Look-ups in named tables: a row name and a column name give one cell, copied from the table.

vaso:
          guzif     tuf   komav   tufek     goz
luva      16334   51846  -13541   10234  -18495
kir       13207   43573  -21821   -7568   -4217
sov      -33312  -18968  -14157   25253   26923
zari      -2148  -23857  -22389  -66189   15468
roradu    -7240   18548  -33909  -15076   29798
tolakep  -45623  -33810  -11010   38125   33479
guku     -26379  -61631    8473  -12223   -3547
vorimu    19707    3258    2527  -38009  -36922
fum      -13971   13071  -38951  -15488   42100
veg      -38493  -25494  -14160   28110   31483

sov, goz: 26923
vorimu, tufek: -38009
fum, tuf: 13071
veg, guzif: -38493
kir, guzif: 13207
sov, guzif: -33312
vorimu, goz: -36922
zari, guzif: -2148
roradu, tuf: 18548

dulap:
         bop  muruga  vakav  goliri  kekab  sadapu  setuve  soge  ludefil
nela      58      99    139     151    125     155     153   120      145
fipo     188     134     80     102     86     108      99   139      129
zamiz    105       8    167     127    167     140     155   126       80
rezu     124      86     97       6     80     161      92   125      179
dezab    149     113    139     157     78     123     116   156      105
mide     190     185    130     126    156      94     113   104      125
fipovap  132     190    168     134    132     100     101   148      110
raru     124     190    122     151    128     108     134   117      136
ziz      142     149    129     183     92      70     185   125       52
duf       99     123    202     178    110     119     158   135       91
lise      84     170     66     133    136     137     181   144      101
sezo     149      90    150     101     99     121     109   136      115

What is the setuve of zamiz in dulap?
155
What is the vakav of duf in dulap?
202
What is the goliri of ziz in dulap?
183
What is the ludefil of duf in dulap?
91
What is the soge of ziz in dulap?
125
What is the soge of raru in dulap?
117
Which row has the largest soge? dezab

bopuvit.tsv
	mopetab	nenag	tuv	getotun	danope
nunoper	-4.89	-6.44	-16.65	-3.34	-21.01
tadu	-13.73	-14.78	-6.13	-19.51	0.60
satevo	27.51	63.58	-9.60	-62.37	-23.02

nunoper, getotun: -3.34
nunoper, mopetab: -4.89
tadu, nenag: -14.78
nunoper, danope: -21.01
nunoper, nenag: -6.44
satevo, getotun: -62.37
tadu, mopetab: -13.73
tadu, tuv: -6.13
satevo, mopetab: 27.51
satevo, tuv: -9.60
nunoper, tuv: -16.65
tadu, danope: 0.60
tadu, getotun: -19.51
satevo, danope: -23.02
satevo, nenag: 63.58

bak.tsv
	fam	zepog	fibi
bipa	187	53	179
vit	135	63	227
baz	234	178	216
nopop	233	77	133
vodum	183	75	224
gezamuz	249	194	119

gezamuz, fibi: 119
vit, fibi: 227
gezamuz, zepog: 194
bipa, zepog: 53
vodum, fam: 183
vodum, fibi: 224
nopop, fam: 233

Table dopo
      zasumi  raposa
vud    -36.7    75.8
gude    74.4   -33.5
dev     -6.4    38.2
sor     10.5   -29.1
tuga   -11.7    40.3
kad    -21.7    12.3
momu   -54.1   -63.6
kofo    20.4    22.5

What is the zasumi of kad in dopo? -21.7
What is the zasumi of kofo in dopo? 20.4
What is the raposa of gude in dopo? -33.5
What is the zasumi of dev in dopo? -6.4
What is the zasumi of gude in dopo? 74.4
What is the raposa of vud in dopo? 75.8
What is the raposa of tuga in dopo? 40.3
What is the raposa of momu in dopo? -63.6
What is the zasumi of sor in dopo? 10.5
What is the zasumi of vud in dopo? -36.7
What is the zasumi of tuga in dopo? -11.7
What is the raposa of sor in dopo? -29.1
What is the raposa of kofo in dopo? 22.5
What is the zasumi of momu in dopo? -54.1
What is the raposa of kad in dopo? 12.3
What is the raposa of dev in dopo? 38.2

zom:
	ropur	rogupi	ramo	sasa	noboso	sosi	lim	beg	fet
senotod	-6.8	0.8	-0.1	-1.0	-4.9	-4.7	1.0	3.1	-1.7
lofuno	-1.4	-4.3	-2.3	0.1	-2.1	-2.6	-2.8	-2.6	-1.2
dud	-3.1	-1.3	-3.1	-1.9	-0.8	-2.0	-2.8	-1.3	-4.3
sobuzom	-3.1	-0.6	-3.3	-2.1	1.0	-4.0	-2.0	-0.1	-5.5
figi	-5.9	-2.0	-3.2	0.7	-3.5	-5.8	-5.4	-1.3	-0.3
rezodok	-1.4	-1.4	-3.4	-2.3	-0.9	-1.3	-5.3	-2.6	-2.1
kiv	-6.1	-2.9	-4.2	-6.9	-1.9	-3.1	-0.6	-0.7	-4.3
ripo	-6.0	-1.3	0.5	-1.0	-3.7	-2.5	-2.8	-1.6	-6.1
fekika	-2.0	0.5	-4.5	0.6	2.7	-1.3	-0.3	0.4	-2.8
sikalom	-7.4	-2.2	-3.2	-1.4	-5.1	-3.0	-2.7	2.9	-6.7
mosuve	-4.6	7.8	4.7	-5.2	-5.4	-2.0	0.6	2.4	-3.6
zif	-2.9	-1.3	0.5	-1.6	-4.5	0.1	-2.9	-2.2	-0.7
nas	-2.9	-6.4	-6.0	-0.7	-3.9	-0.7	-4.6	-4.8	-0.1

sikalom, lim -> -2.7
fekika, fet -> -2.8
rezodok, sasa -> -2.3
zif, noboso -> -4.5
fekika, noboso -> 2.7
lofuno, ropur -> -1.4
mosuve, ramo -> 4.7
lofuno, noboso -> -2.1
lofuno, beg -> -2.6
dud, beg -> -1.3
mosuve, noboso -> -5.4
dud, sasa -> -1.9
zif, sosi -> 0.1
mosuve, beg -> 2.4
sobuzom, noboso -> 1.0
nas, fet -> -0.1
mosuve, sosi -> -2.0
sikalom, rogupi -> -2.2
dud, fet -> -4.3
rezodok, fet -> -2.1

Table boguv
,dani,linidag,zok,bibon,dud,zif,pegik
kubamin,54.1,25.9,27.9,54.7,61.6,50.3,40.2
tokanal,17.8,33.8,32.4,36.4,22.5,52.1,36.1
fon,31.5,65.6,59.4,34.0,42.7,5.7,43.4
potulef,17.5,50.3,44.2,31.2,28.7,56.1,53.0
remap,65.3,33.7,33.6,65.7,52.6,49.4,47.4
mus,58.5,29.1,48.6,83.4,47.7,46.5,45.6
muruko,59.4,37.2,58.5,27.9,61.5,57.6,34.4
zifezi,17.8,33.8,32.7,36.7,22.3,51.9,36.1
gek,64.7,35.2,60.1,55.2,26.9,40.8,41.1
badad,21.1,54.0,39.0,25.2,32.0,60.9,53.4
kez,63.9,39.0,62.9,33.6,60.4,49.3,35.0

What is the bibon of badad in boguv? 25.2
What is the zif of badad in boguv? 60.9
What is the bibon of fon in boguv? 34.0
What is the bibon of mus in boguv? 83.4
What is the dani of remap in boguv? 65.3
What is the dani of fon in boguv? 31.5
What is the dud of zifezi in boguv? 22.3
What is the linidag of kubamin in boguv? 25.9
What is the zok of muruko in boguv? 58.5
What is the pegik of potulef in boguv? 53.0
What is the pegik of gek in boguv? 41.1
What is the pegik of remap in boguv? 47.4
What is the dud of gek in boguv? 26.9
What is the zif of remap in boguv? 49.4
What is the dani of kez in boguv? 63.9
Which row has the largest dud? kubamin

fod:
cols = ges, pem, kosuvuf, bifetev, todir, naruba, fuvosut
nokiz: [132, 108, 152, 146, 169, 101, 124]
ganiz: [113, 149, 132, 149, 162, 167, 165]
regile: [144, 133, 157, 114, 156, 86, 121]
san: [143, 118, 132, 105, 148, 162, 161]
rupipa: [133, 187, 149, 145, 125, 164, 115]
tif: [214, 133, 236, 97, 111, 118, 56]
lasoni: [108, 130, 128, 177, 125, 159, 172]
tusaref: [102, 127, 119, 135, 158, 191, 182]

pem of rupipa: 187
todir of lasoni: 125
fuvosut of nokiz: 124
todir of rupipa: 125
pem of ganiz: 149
fuvosut of regile: 121
naruba of tif: 118
fuvosut of san: 161
ges of tif: 214
naruba of nokiz: 101

Table kab
	tomu	lumate	zazod	livug	rudene	satobu	mebedet	lumaze	vad	voluz
tamunaf	-24	-26	46	5	-16	-21	-2	-2	2	53
zivuz	10	27	-65	-23	-11	-7	-12	-2	-8	-50
dobog	-30	-34	71	7	15	-4	19	-10	2	66
nezul	8	20	-54	-19	-12	-10	-11	-1	-9	-41
zenezi	0	10	-27	-14	-13	-13	-10	1	-8	-16
nada	-25	-26	56	3	14	-2	16	-9	0	52
lag	23	25	-45	14	-9	20	-11	12	-5	-57

What is the mebedet of tamunaf in kab?
-2
What is the rudene of zenezi in kab?
-13
What is the tomu of dobog in kab?
-30
What is the satobu of nada in kab?
-2
What is the vad of nada in kab?
0
What is the voluz of tamunaf in kab?
53
What is the rudene of dobog in kab?
15
What is the satobu of nezul in kab?
-10
What is the satobu of dobog in kab?
-4
What is the mebedet of zenezi in kab?
-10
What is the livug of zivuz in kab?
-23

pepevev =
	bol	rimasim	los	sevogak	sageb	leto	gigeli
tavopu	4.2	9.6	-3.8	-0.2	-6.0	-1.8	0.8
nisi	-3.9	-2.8	0.3	-1.8	-0.1	-3.7	0.3
kore	7.6	4.9	-3.0	1.9	-3.7	4.2	0.9
netup	5.2	0.3	-2.3	-1.1	1.0	9.3	-3.9
bukoni	-2.1	3.6	-1.1	6.1	0.6	-0.8	-0.2
fekeri	-3.8	-1.0	-3.5	1.5	-1.8	8.7	-4.6
refisu	-2.2	-6.3	2.5	0.8	8.7	-0.1	-2.5
sel	3.0	2.3	-3.8	-2.0	-0.6	1.1	-4.4
runo	-3.8	-1.5	-0.2	0.8	-3.6	4.1	-2.3
vop	2.8	-1.1	-0.9	0.7	-1.9	1.6	1.1
kan	3.8	9.7	-1.5	1.5	-6.5	4.4	3.5
zofova	1.1	8.5	-5.4	2.5	-4.5	7.7	-4.6

What is the bol of bukoni in pepevev? -2.1
What is the leto of kore in pepevev? 4.2
What is the los of tavopu in pepevev? -3.8
What is the bol of zofova in pepevev? 1.1
What is the gigeli of sel in pepevev? -4.4
What is the bol of nisi in pepevev? -3.9
What is the sevogak of nisi in pepevev? -1.8
What is the leto of bukoni in pepevev? -0.8
What is the sageb of vop in pepevev? -1.9
What is the sevogak of kan in pepevev? 1.5

